These are the activations of a small neural network, seen along a few directions. Each row is one input.
In each table, some parts of the input vary, and every possible input appears once, in random order.
Descriptions start from the smaller parts, as in this example, which fits no table here: ring(8) and (point or (values(2) and line(4)) or line(9)).
Shared parts are said once, and a part with two or three values counts as separate values.
In the rows, zero is written as 128.

Other details of the inputs vary at random and push rows far along two fixed directions, the same in every table; ignore that.

Rows:
r1: [131 119 141 129 135 111 135 107 133 131 117]
r2: [128 114 132 138 150 119 136 119 117 133 124]
r3: [114 140 125 111 120 167 119 143 137 120 167]
r4: [116 141 131 105 108 162 111 144 129 120 161]
r5: [136 124 142 135 141 113 123 115 111 128 121]
r6: [133 119 133 122 139 111 135 123 108 138 116]
r7: [116 138 130 105 106 164 116 146 128 122 161]
r8: [131 124 142 131 135 116 138 117 132 129 108]
r9: [129 113 126 133 149 118 141 120 115 132 122]
r10: [115 141 119 109 118 171 130 155 133 120 155]
r11: [131 126 144 133 141 119 129 126 107 129 110]
r12: [128 147 132 108 104 160 119 129 154 115 163]
r13: [138 130 138 141 134 108 130 107 124 127 124]
r14: [131 122 137 128 138 119 138 129 105 131 107]
r15: [136 128 142 135 136 116 135 115 134 127 111]
r16: [131 128 138 139 134 107 131 108 124 129 123]
r17: [133 125 134 125 139 116 137 132 107 136 107]
r18: [117 139 116 102 119 165 128 148 136 127 164]
r19: [143 131 144 139 141 118 125 123 110 125 114]
r20: [133 124 132 123 134 114 146 122 131 136 105]
r21: [114 147 120  99 101 155 130 141 140 128 160]
r22: [126 121 137 135 132 109 139 112 120 134 120]
r23: [131 121 135 126 133 116 146 119 129 131 105]
r24: [117 143 131 108 106 167 117 156 127 121 152]
r25: [128 148 132 111 108 162 108 140 131 116 165]
r26: [131 115 140 129 134 112 139 109 132 133 117]
r27: [131 122 126 132 150 121 143 132 116 137 113]
r28: [114 145 126 114 120 171 121 153 136 118 157]
r29: [126 127 139 137 132 115 141 121 119 133 111]
r30: [133 121 133 142 152 117 129 116 120 128 127]
r31: [114 151 121 103 101 159 132 150 139 126 150]
r32: [126 131 140 137 134 113 137 119 120 130 111]
r33: [131 116 135 126 138 114 135 120 106 132 116]
r34: [129 119 134 140 150 124 138 129 115 132 115]
r35: [126 146 126 116 120 167 116 139 139 116 171]
r36: [136 122 140 133 136 110 132 106 135 128 119]
r37: [126 127 133 132 131 113 146 122 118 132 109]
r38: [126 121 131 129 131 108 143 113 119 133 117]
r39: [132 142 109 124 150 128 137  99 119 142  91]
r40: [136 129 144 137 141 118 126 124 109 127 112]
r41: [131 134 139 141 134 112 134 118 122 128 114]
r42: [119 141 122  94 102 158 131 139 151 127 156]
r43: [130  59  27 199  74  69  53 188 195 127 119]
r44: [143 129 141 138 135 116 134 113 134 125 112]
r45: [137  75  28 210  75  65  46 184 185 122 126]
r46: [111 147 129 109 102 157 121 136 141 121 163]
r47: [132 136 107 122 150 123 134  90 121 143 100]
r48: [120 149 126 118 121 171 118 150 138 116 159]
r49: [141 128 135 146 152 122 130 123 119 125 119]
r50: [132 115 134 123 133 111 144 110 130 132 114]
Each input here is: values(2) and (point or (line(4) and line(6))).
- The inputs of r4 and r11 match in every part but the values(2) part. If r26 is changed in the same way as r4 into r11, which row does it become? => r43
- The inputs of r2 and r34 match in every part but the values(2) part. If r47 is changed in the same way as r2 into r34, which row does it become? => r39
- Start at r12 and move only the line(6) part, one step at a time. The first step leads to r36. Which rows follow, in order? => r1, r26, r50, r42
- Change only the line(4) part in r21. List by row number the other rows that result. => r6, r18, r42

Rows:
r51: [134 124 138 141 144 130 125 118 121 122 124]
r52: [134 124 143 133 144 118 129 131 117 126 130]
r53: [140 137 139 120 110 104 125  81 145 129 123]
r54: [131 137 132 139 140 123 130 119 122 129 120]
r55: [120 153 130 103 105 191 116 154 145 107 191]
r56: [135 134 116 107 120 119 156 100 165 139  92]
r57: [116 118 147 124 110 103 156 104 155 132 124]
r58: [136 121 143 132 138 119 133 136 114 130 127]
r59: [116 149 134  93  92 184 120 170 133 111 181]
r60: [130 124 143 133 136 125 127 132 115 130 116]
r61: [129 123 117 127 145 128 137 110 123 133 123]
r62: [124 123 122 120 137 122 139 124 117 142 116]
r63: [132  79  23 205  84  83  49 181 183 120 134]
r64: [130 136 134 135 133 121 135 129 117 133 115]
r65: [128 138 133 136 139 121 130 125 119 129 118]
r66: [129 126 142 134 143 125 122 128 118 126 119]
r67: [107 156 111  87 103 192 120 147 146 123 178]
r68: [137 123 142 137 145 121 129 126 119 126 133]
r69: [123 125 121 121 143 122 135 120 119 138 119]
r70: [129 120 142 130 131 124 129 133 109 125 114]
r71: [123 119 121 117 132 122 142 125 112 137 114]
r72: [131 125 141 138 143 127 123 122 120 126 122]
r73: [128 132 133 132 127 120 137 130 112 128 112]
- What is each input in this table made of? => values(3) or (line(4) and line(5))
- Change only the line(5) part in r60. List by row number the other rows that result. => r51, r66, r70, r72

Rows:
r74: [138 105  98 154 134  88 130 122 136 144 102]
r75: [110 149 111  97 103 168 125 144 145 128 164]
r76: [127  97 121 156 130  85 113 116 134 131 113]
r77: [143 157 240 104 190 116 208  44  74 136  74]
r78: [127 102 101 146 136  86 123 123 129 143 105]
r79: [141 102 115 164 130  87 121 111 143 131 113]
r80: [114 150 109  99 103 170 127 143 148 130 164]
r81: [110 153 123 103  91 165 131 151 153 118 155]
r82: [135 102 110 150 122  94 120 123 135 138  86]
r83: [130 204 232  40 170 195 211  67  82 123 130]
r84: [136 102 110 148 123  94 120 125 135 135  87]
r85: [138 104 118 163 136  89 108 157  89 134 112]
r86: [106 139 115  92  99 172 115 142 139 124 158]
r87: [112 151 115 105  97 167 132 143 151 121 164]
r88: [115 154 118  98  95 167 128 153 151 123 151]
r89: [133 109 110 152 124  88 125 131 137 143  88]
r90: [141 104 110 158 136  87 116 114 139 138 115]
r91: [141 108 122 155 125  86 114 125 142 133  99]
r92: [145 105 103 151 136  89 120 118 138 135 105]
r93: [122 128 131 109 127 180 114 178 127 115 175]
r94: [112 142 111  96 101 174 119 136 144 123 161]
r95: [140 108 122 157 124  86 114 124 143 136  98]
r96: [143 112 112 185 163 100  92 139 110 125 110]
r97: [137  80 132 175 154  96 114 151 116 122 125]
r98: [122 153 131 104  96 164 117 145 156 115 161]
r99: [126 102 105 155 132  85 128 119 133 139 108]
r100: [129  82 120 170 154  95 125 161 112 130 116]
r101: [138 101 115 163 131  88 119 110 140 132 116]
r102: [145 105 110 159 134  86 119 115 142 137 112]
r103: [138 160 223  99 197 112 224  48  67 139  72]
r104: [143 149 212  95 204 123 214  36  62 149  75]
r105: [130 103 103 158 132  87 131 118 136 140 108]
r106: [140 103 116 163 130  86 121 112 141 128 113]
r107: [136 106 126 162 120  87 117 120 144 131  99]
r108: [110 143 128 106  99 165 115 134 150 116 173]
r109: [118 147 114  96  96 172 123 143 148 115 153]
r110: [124 159 117 122 131 188  95 162 121 112 164]
r111: [108 140 112  93 101 173 118 138 142 123 161]
r112: [125 148 142 117 106 167  98 169 108 112 180]
r113: [133  83 115 164 158  97 122 163 110 135 113]
r114: [134 160 230 101 191 115 221  50  69 147  64]
r115: [143 107 113 156 133  84 119 118 140 129 110]
r116: [139 105 117 161 128  85 121 114 141 124 111]
r117: [119  99 109 151 130  83 124 125 128 139 105]
r118: [146 102 122 161 138  91 100 150  91 129 115]
r119: [136 113 101 179 163 102 104 146 104 133  99]
r120: [122 101 106 152 132  84 127 121 131 139 108]
r121: [131 100 116 151 134  84 110 120 133 136 112]
r122: [147 147 230 108 204 121 193  72  17 137  83]
r123: [118 151 135 109  91 165 119 142 158 110 162]
r124: [139 100  99 151 133  93 124 116 133 135  99]
r125: [113 146 124 100 103 164 113 138 149 121 172]
r126: [132  99 108 143 135  87 112 121 130 138 105]
r127: [120 129 140 116 126 177 112 176 129 112 182]
r128: [137 106  99 152 134  87 129 123 135 141 102]
r129: [143 103 102 150 137  90 118 115 137 140 108]
r130: [115 145 116  93 105 168 114 139 146 123 166]
r131: [121 153 125  98  93 170 116 147 154 123 149]
r132: [138 102 103 148 137  89 116 116 134 138 108]
r133: [111 160 118 129 126 185 107 167 120 112 164]
r134: [145 158 234 104 196 113 212  40  72 131  81]
r135: [146 104 102 152 136  90 120 116 139 138 105]
r136: [124 151 115  97 102 168 120 142 151 116 161]
r137: [117 148 123 103 103 165 114 136 151 121 173]
r138: [137 102 107 149 126  93 122 123 135 132  90]
r139: [121 145 146 123 102 167 100 166 108 107 182]
r140: [124 100 104 145 134  86 121 127 127 144 102]
r141: [116 123 128 109 123 185 118 177 122 114 170]
r142: [123 153 127 103  98 163 118 143 155 113 165]
r143: [119 145 110  99  99 176 124 137 149 124 159]
r144: [123 152 122  96  97 168 118 147 153 117 154]
r145: [119 196 240  53 169 194 207  56  83 124 147]
r146: [113 153 121  97  92 168 125 155 151 126 148]
r147: [113 150 114 106  97 168 133 142 152 124 165]
r148: [139 106 100 178 161 108  98 139 102 128  97]
r149: [133 103 124 169 134  87 112 154  89 129 115]
r150: [111 152 116 103  95 165 132 146 151 117 162]
r151: [124 151 123 105 102 166 118 138 154 118 170]
r152: [142 107 113 148 126  89 116 127 139 135  92]
r153: [124 197 224  42 168 200 214  63  78 125 129]
r154: [118 157 129 135 125 185  95 158 125 104 172]
r155: [115 154 114  97  98 166 129 151 150 120 155]
r156: [136 108 101 150 133  86 130 125 134 137 100]
r157: [109 152 126 103  88 166 128 152 153 121 151]
- The inputs of r76 and r117 match in every part but one. If r106 is changed in the same way as r76 into r117, which row does it become? => r87
- The inputs of r129 and r105 match in every part but one. If r130 is changed in the same way as r129 into r105, which row does it become? => r120
- What is each input in this table made of? => line(6) and (values(3) or line(11))
- Change only the line(11) part in r80. List by row number the other rows that result. => r74, r75, r78, r88, r89, r128, r140, r146, r155, r156
- Change only the line(6) part in r136. List by row number the other rows that result. => r115, r116, r150, r153, r156
- Change only the values(3) part in r93. List by row number the other rows that result. => r110, r118
- Change only the values(3) part in r113. List by row number the other rows that result. => r85, r119
